These are the activations of a small neural network, seen along a few directions. Each row is one input.
Each table varies a few parts of the input and shows all the possible inputs, shuffled.
A made-up example of a description, with smaller parts first: values(3) and (point or line(9) or (line(6) and ring(8))).
Shared parts are said once, and a part with two or three values counts as separate values.

Rows:
row 1: [ 18  12  -9  19  15 -15  10  30 -17  -4   3   7   1  24 -28  -8 -13  -7
  -7]
row 2: [ 14  -7 -18  -2   6  17   7  36 -30 -12   5   5 -15  10  -4  -9 -11   9
  -4]
row 3: [-10   7  13   8   1 -25  -4 -26  29   6   1  -2  20  -9  -7   8   3 -12
  -6]
row 4: [ -3  40  19   9 -24  14 -34 -32 -24  13 -12  43 -18  14  -6  19  49 -22
  21]
row 5: [ -6   3  -4  15   5   2 -10 -20   7   1 -15  -8   8   4  -4   1   0   9
  12]
row 6: [ -4  13  -3   3 -20  46 -31 -34 -31   6 -26  21 -24   5  13   9  38   8
  35]
row 7: [ 16  -2 -22  15  17  -1  11  26 -20  -9  -3  -3  -2  20 -18 -13 -22   7
   3]
row 8: [ -6   5  27 -12  -8 -33   7   8  24   3  26   9  12  -9  -4   9   5 -29
 -27]
row 9: [-12  -7  -1   3   4 -11  -2 -30  26   1  -5 -11  16 -11   2   2  -5   2
   4]
row 10: [-12 -26  -8 -19  -5  21  -2 -25  14  -5  -6 -12  -1 -25  28  -3  -3  19
   7]
row 11: [  3  23  11   5  -7 -12  -6  21 -13   6   9  21  -6  12 -12  13  15 -21
 -11]
row 12: [ -4  17  -7  22  -8  27 -28 -45 -20   9 -35  13  -8  13  -3   8  26   7
  41]
row 13: [  7   2  25 -15   4 -41  23  35  15   2  35   2   9  -6 -11   0  -9 -25
 -37]
row 14: [  5  16  -2  21   6 -13   0  11  -6   7  -5   1   3  17 -19   4   0  -7
   0]
row 15: [ -2  32   7  26 -10  12 -29 -41 -17  15 -28  23  -7  19 -15  11  34  -7
  32]
row 16: [ -5 -19   4 -19  -3  -1  10   5  19  -6  12 -11   6 -19  17  -1  -9   2
 -13]
row 17: [ -6  -2   0  -4  -7  21 -14 -10  -3  -2  -7   1  -6  -6  12   4  11  10
   6]
row 18: [  7 -17  -2  -4  19 -29  31  23  20  -3  17 -27  15  -4  -5 -13 -35   3
 -16]
row 19: [ -7 -15 -12  -8  -5  34  -9 -15  -5  -4 -14  -9 -10  -7  21  -5   3  25
  14]
row 20: [-12 -12   4 -17  -7   7  -7 -19  15  -2   2  -1   1 -20  18   3   6   3
  -1]
row 21: [ -2   1  13   3   6 -34  12  -2  31   2  11 -10  24  -6  -9   0 -12 -15
 -16]
row 22: [  7 -21   3 -22   8 -11  26  32  10  -6  23 -19   1 -15   9 -11 -23   4
 -22]
row 23: [ -5 -31  -8 -23   0  11  14  -1  17 -10   4 -21   3 -22  26 -10 -18  16
  -3]
row 24: [ -4   1 -15  -2 -17  58 -27 -40 -33   4 -34  10 -27   3  22   0  29  23
  43]
row 25: [  5 -35  -8 -24  10   1  31  26   9  -9  16 -30  -2 -17  17 -18 -33  19
 -13]
row 26: [ 15  18   4   4   3 -14   5  39 -24  -4  17  26  -9  19 -23   1   3 -21
 -18]
row 27: [-13  12  27  -8 -12 -25  -9 -16  22   6  17  18   8 -10  -2  15  19 -27
 -16]
row 28: [  1 -15 -23  -5  -1  32   1  12 -21  -4 -11 -10 -16   1  15  -6  -6  25
  13]
row 29: [  9  -4  12   1  16 -43  30  27  22   3  23 -18  19   0 -16  -8 -26 -12
 -26]
row 30: [  2  -1 -11  -2  -2  19  -4  18 -19  -2  -4   1 -13   3   7   1   2   9
   5]
row 31: [ -5 -14  -1  -1   8 -20  14  -5  29  -3   6 -20  20  -8   2  -5 -20   0
  -7]
row 32: [  3   2 -16  17   8   2   0   8  -9   1 -12  -8   2  11  -7   1  -9   8
  10]
row 33: [ 14 -18 -29  -6   8  29  11  30 -32 -15  -3  -5 -17   7   5 -18 -20  23
   6]
row 34: [ -4  17   8  19   2 -12 -12 -17  10   6 -10   2  12   6 -14   7   8  -6
   1]
row 35: [ -6  23  23   3 -11 -11 -16  -7   4   6   7  22   0   5  -8  14  24 -20
  -9]
Changing only one part turns row 13 into row 25. The same change can be made to row 8. Which row results?
> row 23
What is each input in this table made of?
> line(5) and (point or line(6))
Change only the line(5) part in row 17. List by row number the other rows that result.
> row 5, row 19, row 34, row 35
A walk changes only the line(5) part. It starts at row 4 and steps to row 15. List the rest of the walk in order.
> row 12, row 6, row 24

Rows:
row 36: [ -2 -41  -8 -26   9  -4  30  13  27 -11  15 -35  11 -26  22 -17 -35  18
 -16]
row 37: [  5  11  -1  11   3  -9   0   5  -7   2   0   8   1  10 -14   2   1  -8
   0]
row 38: [  8 -20 -24  -3   7  25  10  12 -18  -8  -9 -16 -11   2  10 -14 -18  25
  14]
row 39: [-10  31  18  13 -19   7 -32 -43  -4  14 -17  26  -4   7  -3  19  41 -16
  20]
row 40: [  2 -16 -20  -8   0  38  -3  -6 -19  -7 -15  -7 -16  -3  17 -11  -3  27
  19]
row 41: [-11   7  -6   6 -13  33 -28 -35 -13   4 -26  10 -11   0  12   9  26  11
  28]
row 42: [ -1  26  17  12  -9  -8 -16 -16  -4   9  -3  23   0  10 -14  11  24 -19
   3]
row 43: [  8  -8  -7  -2   9  -7  14  35  -5  -7  12  -6   0   5  -5  -6 -18   1
 -14]
row 44: [ -5 -21   5 -14   9 -24  20   9  36  -6  18 -24  20 -20   8  -6 -26   1
 -24]
row 45: [ -7 -11 -19  -6  -9  51 -20 -32 -20   0 -30  -4 -20  -6  26  -3  14  32
  35]
row 46: [ -5   0  28  -7   5 -49  17   4  41   5  26  -9  25 -14  -8   5 -10 -24
 -30]
row 47: [  7  16  17   6   3 -34  11  29   2   4  21   9   6  12 -22   5  -2 -25
 -23]
row 48: [  4  22  13  16   0 -21  -3   2  -2   8   4  13   5  16 -21   7   9 -20
  -3]
row 49: [ -6 -10  15 -12   7 -38  18   6  39  -1  23 -14  22 -18   0  -1 -18 -13
 -28]
row 50: [ -1  13   4   6  -6   4 -14 -13  -9   3  -6  17  -4   5  -6   7  17  -8
   6]
row 51: [-10  19   4   8 -15  19 -30 -39  -9   9 -21  21  -8   2   3  14  33  -4
  22]
row 52: [ -1   3  -7   4  -3  19 -13 -10 -11  -2 -12   6  -7   4   2   0   8   8
  11]
row 53: [  5  -1 -12   9   6   6   1   9 -11  -3  -6  -3  -1   8  -5  -4  -7   7
   5]
row 54: [  7   4   4   0   6 -22  12  32  -2  -2  18   4   2   7 -13   0 -10 -13
 -19]
row 55: [ 12 -26 -21 -13  11  13  24  38 -13 -12   8 -19  -9  -2  10 -17 -28  19
  -6]
What is each input in this table made of?
> line(4) and line(5)
Changing only the line(4) part turns row 39 into row 41. The same change can be made to row 47. Which row results?
> row 43
Change only the line(5) part in row 40. List by row number the other rows that result.
> row 36, row 38, row 45, row 55
A walk changes only the line(4) part. It starts at row 38 and steps to row 53. List the rest of the walk in order.
> row 37, row 48
